[135 131 173 166] -> N
[ 85 150 152  98] -> J
[172 160 164 151] -> A
[135 131 173 133] -> V
at: [164 151]
A, 3
at: [ 85 150 152]
J, 1

[177 127 125 115 114 149 158 127 138 144 116 124 124 126 123 137 112 119
 107 119 112 141 110 140 119 114 127 102 120] = L
[159 140 126 117 127 145 137 133 131 144 136 139 121 126 125 127 120 133
 116 126 118 152 106 133 126 143 143 134 126] = H
[120 160 130 114 139 144  98 138 114 148 171 154 118 135 130 107 130 140
 146 131 128 149 108 130 150 169 162 172 147] = T
[147 151 129 118 115 147 137 119 118 134 135 141 123 146 113 115 116 115
 137 118 136 137 107 132 120 141 132 127 127] = X
[181 126 125 115 121 149 150 136 151 151 114 130 119 117 130 135 120 128
  95 123 111 144 104 134 118 123 131 115 119] = S
[114 168 136 120 114 146 118 102  82 126 166 148 126 166 116  94 121 112
 162 121 148 137 112 129 127 175 139 147 132] = Y
[186 128 119 111 126 144 145 139 149 152 115 131 125 113 139 138 116 135
  99 128 110 147 103 140 113 122 140 115 119] = W
[148 157 129 118 114 144 136 117 114 134 139 142 125 144 110 119 120 118
 114 121 138 139 108 135 122 147 132 128 122] = K
[140 159 133 117 118 142 136 111 120 139 141 142 126 144 115 114 122 115
 141 124 136 138 110 135 125 147 135 127 123] = B
at: [108 130]
T, 23
asked: [186 128 119 111 126 144 145 139 149 152 115 131 125 113 139 138 116 135
  99 128 110 147 103 140 113 122 140 115 119]
W
asked: [140 159 133 117 118 142 136 111 120 139 141 142 126 144 115 114 122 115
 141 124 136 138 110 135 125 147 135 127 123]
B

[124  82 153 143 125 133 118] = F
[145  89 153 145 145 135 145] = R
[133 125 123 125 135 131 137] = Z
[132 175 117 121 136 131 127] = M
[132 175 117 121 136 131 135] = E
[134  89 153 145 127 135 121] = P
[132 181 118 124 137 131 138] = Q
dup Z: 
[125]
asked: [145  89 153 145 145 135 145]
R
dup R: 
[145]
has: [134  89]
yes

[126 139 132  96 114 134 162 131 168 120 125 156 138 158 144 123 140 111
 108 105 133 128 118 131 130 113 157 145 141 135 113 116 134 121 150 136
 143 106]  Tak
[136  98 128 122 128 131 141 121 152  99 144 117 108 113 146 120 135 143
 119 113 127 105 118 132 156 114 119 108 100 145 123 118 168 109 121 118
 148 168]  vel
[108 108 135 142 121 134  98 113 105 141 115 138 148 126 107 121 121 118
 138 133 130 133 125 126 109 122 153 149 130 112 157 160 109 126 121 121
 146 122]  dok
[108 108 135 142 124 134  98 113 105 141 115 129 148 126 107 121 131 118
 109 133 109 133 125 126 109 122 153 149 130 112 157 160 109 126 133 121
 146 174]  pilip
[136  98 128 122 128 131 141 121 152  99 144 117 108 113 146 120 135 143
 119 113 127 105 118 132 156 114 119 108 100 145 123 118 168 109 121 128
  97 115]  Borag
[108 108 135 142 124 134  98 136 105 141 115 129 148 126 107 121 131 118
 138 133 109 149 125 126 109 122 153 149 130 112 157 125 109 126 133 121
 146 174]  kaz
[127 150 137 136 137  99 108 129 115 139 116 129 129 110  98 104 116 157
 157 146 130 142 146 120 119 153  91 100 120 105 113 105 128 132 136 135
 122 116]  des
asked: [108 108 135 142 121 134  98 113 105 141 115 138 148 126 107 121 121 118
 138 133 130 133 125 126 109 122 153 149 130 112 157 160 109 126 121 121
 146 122]
dok
asked: [127 150 137 136 137  99 108 129 115 139 116 129 129 110  98 104 116 157
 157 146 130 142 146 120 119 153  91 100 120 105 113 105 128 132 136 135
 122 116]
des

[158 168 178 170 175 164 178 173 178 138 179 175 172 162 174 177 172 172
 165 116 171 176 181 172 168  76 173 162 115 171 174 140 169] = Zevu
[ 87  87  92  80  88  92  82  86  84 126  85  92  81  93  79  73  96  79
  89 136  91  81  85 102  90 174  91  99 155  93  94 108  93] = lelu
[172 176 172 173 156 174 164 176 170 168 183 178 178 175 164 177 179 175
 165 165 169 169 173 174 163 155 176 175 134 174 180 167 166] = Gonam
[116 121  84 132  85 125  79  90  77 132  98  83  69 119  78 132 104 121
 114 132  80  75  75 106 125 135 115  94 106 109  88  92  86] = Vonib
[ 82  85  84  91  88  77  84  81  79 123  89  87  97  83  89  79  80  81
  86 146  82  73  86  87  87 177  81  91 179  79  91 122  85] = fet
has: [115 135]
no
at: [82 86 84]
lelu, 7
at: [79 80]
fet, 16
asked: [172 176 172 173 156 174 164 176 170 168 183 178 178 175 164 177 179 175
 165 165 169 169 173 174 163 155 176 175 134 174 180 167 166]
Gonam

[164 114 141 127 120 112 123 117 128 144] -> timit
[112 110 100 162 107 166 170 110 116 101] -> lovif
[123  83  94  98 124  86  83 111 127 106] -> rovo
[116 106 112 110 103 113 109 115 122 117] -> lufaz
[124 143 131 136 123 129 137 132 131 133] -> kuriv
[164 139 138 132 190 139 140 116 116 117] -> zim
[129 112 123 120 128 117 114 144 127 141] -> sibu
has: [ 86 124  98  94]
no
at: [112 110 103]
lufaz, 3
at: [127 120]
timit, 4
has: [136 124]
no
at: [112 123 120 128 117 114 144 127 141]
sibu, 2

[108  95 100 154  90  94 105 106  77  86 151 104 164 157] = D
[123 140 100 126 135 143 145 150 110 108 165 155 163 166] = C
[165 123 105  82 122 129 128 127 100 100 137 124 157 159] = U
[157 130 170  94 147 122 137 132 157 157 116 134 112 103] = G
has: [137 124 157 159]
yes
at: [151 104 164 157]
D, 11
at: [170  94]
G, 3
has: [110 108]
yes

[ 85  77  86  72 142 181 112  81 114  66 163  86 170 165  74  78  84  70
  93 136  75 151] : vimu
[ 94  91 178 147  69  84 185 113 172 144  70 172  71  88 136 127 152 127
 175 125  75 134] : vapo
[133 119  81  76 162 177  78 171 171  77 171  74 170 171  86 171  93  85
  84 166  78 166] : Febi
[ 94  91 178 147  69  84 185 113 172 144  70 172  71  88 136 127 152 127
 175  71 144  73] : rore
[ 84  78  92  72 137 172 120  78 131  74 152  84 160 163  76  78  84  76
  93 131  73 137] : Badu
[139  76 114  73 149 168 105 129 125  79 163  92 165 167  75  73 120  78
 114 152  80 161] : Nabol
[ 70  91 139 135  72 110 172  68 161 133  73 156  98 113 119 120  88 116
 138  70 128  73] : Noti
[ 94 151 178 147  69  84 185 113 172 144  70 172  71  88 136 127 152 127
  97  71 144  73] : gis
at: [162 177]
Febi, 5
dup vimu: 
[86]

[172  95 141 149 172]  mim
[162  93 132 140 123]  res
[144 111 129 129 129]  tuvu
[136 131 135 127 130]  gup
[117 124 131 127 138]  zup
[143 106 129 134 126]  lupil
dup mim: 
[172]
dup tuvu: 
[129]
has: [172  95 141]
yes
at: [127 130]
gup, 4
has: [129 129]
yes

[100 128 103 112] = gilaz
[100 128 103 138] = nur
[155 117 159 151] = samo
[155 182 159 151] = panep
asked: [100 128 103 112]
gilaz
has: [103 128]
no
at: [155 117]
samo, 1

[114 125 113 139 118 141 131 132 138 104 127 111 106 116 104 139 132 146
 112 116 150 144 128 136 114 113 131 125 123 138 153 145 106 136 115 132
 152 149 146 120 138 138 127 118 123 129 136]  basa
[138 116 126 139 165 139 153 119 157 160 143 144 134 182  99 148 106 149
 134  89 149 144 132 126 151 116 124 102 140  96 117 140 116 166 163 113
 126 173 121 110 140 115 136  86  94 144 130]  Piv
[164 135 136 110 129 139 137 133 150 129 138 116 125 139 104 127 153 137
 135 109 108 152 144 137 143 105 124 112 122 120 101 108 116 110 143 128
 148 120 102 118 175 125 108 124 138 139  89]  runin
[133 127 159 113 156  99 136 123 120 123 137 146 107 131 134 155 114 129
 103 125 123 137 129 134 120 132 128 137 129 129 106 128 104 119 124 119
 112 124 119 129 137 148 119 144 140 103 148]  Lalol
[130 129 151 102 143 113 119 112 115 139 136 148  85 132 155 153 132 111
 103 118 115 149 115 127 139 153 148 113 126 139  83 105  94 115  83 162
 112 122 181  93 136  93 138 142 114 124 128]  Mon
[124 104 100 136 154 135  98 108 128 117 131 137 177 116 115 145  99 151
 124 147  84 159 146  72 112 136 121 144 119 130 119 120 115 122 113 100
 144 136 107  94 126 126 118 136 115 134 145]  Sugor
[117 155  97 119 119 135 139 112 129 104 117 137 135 102 125 113 118 147
 134 168 143 118 143 153 116 130 141 162 120 115 126 117 115 119 114 105
  93 144 130 154 150 126 109 155 130 127 115]  kebot
[115 135 123 110 127 132 147 135 119 164 128 127 125 150  99 132 134 137
 116 112 149 119 132 136 130 134 133 119 131 122 129 130 133 143 146 133
 115 137 115 130 152 117 144 105 114 139 135]  Nunu
[119 132  94 156 110 107 140 120 133 113 146 110 123 102 100 137 125 121
 128 135 132 133 142 115 155 137 157 114 113 126 133 131 113 126  95 125
 134 129 130 145 104 139 137 104 154 130  99]  Vuno
[153 119 104 134 121 119 146  74 172  84 122 105 125 120 122 107 156 135
 151  94 163 130 134 129 177 148 114 135  99 117 118 119 124 164 120 128
 119 133 140 114  93 153 113 175 126 131 103]  guda
asked: [117 155  97 119 119 135 139 112 129 104 117 137 135 102 125 113 118 147
 134 168 143 118 143 153 116 130 141 162 120 115 126 117 115 119 114 105
  93 144 130 154 150 126 109 155 130 127 115]
kebot
at: [138 116 125 139]
runin, 11
asked: [124 104 100 136 154 135  98 108 128 117 131 137 177 116 115 145  99 151
 124 147  84 159 146  72 112 136 121 144 119 130 119 120 115 122 113 100
 144 136 107  94 126 126 118 136 115 134 145]
Sugor
at: [146 107 131 134 155]
Lalol, 12
asked: [164 135 136 110 129 139 137 133 150 129 138 116 125 139 104 127 153 137
 135 109 108 152 144 137 143 105 124 112 122 120 101 108 116 110 143 128
 148 120 102 118 175 125 108 124 138 139  89]
runin
asked: [119 132  94 156 110 107 140 120 133 113 146 110 123 102 100 137 125 121
 128 135 132 133 142 115 155 137 157 114 113 126 133 131 113 126  95 125
 134 129 130 145 104 139 137 104 154 130  99]
Vuno
at: [127 118]
basa, 43

[128 127 129 127 129 128 127 127 128 127]  Tadi
[109 133 121 132 126 151 139 141 102 138]  lomip
[127 129 127 128 128 128 129 129 128 128]  tez
[105  86 172  94 170 149  84  85 152  85]  geve
[129 128 128 128 128 127 128 128 128 128]  zimup
[129 129 128 128 129 127 129 129 126 129]  tanor
has: [109 133]
yes
has: [128 127]
yes
has: [139 141]
yes
at: [170 149  84]
geve, 5
at: [172  94 170 149  84  85 152]
geve, 3
has: [129 127]
yes
has: [ 93 170 149  84  85]
no

[120 175  85  78 138 166 166 160  85 163  73] = zuto
[178  99 169 127  89  82  87  85 181  80 151] = tas
[177 152 168 104 108  99  89 123 173  82 132] = Muval
[132  80 135 180 132 100 101 109 138 132 173] = Ralar
[177 114 168 122  91  84  88  89 175  91 141] = pegir
[173  99 169 125  91  85  76 103 157  77 136] = zeg
[ 78 116  92 140 160 154 172 148  88 154 118] = ranem
[ 80 168  83 105 164 172 171 177  74 177  96] = fis
has: [109 138]
yes
dup Ralar: 
[132]
has: [85 87]
no
dup ranem: 
[154]
has: [ 87  85 181]
yes
at: [152 168 104]
Muval, 2

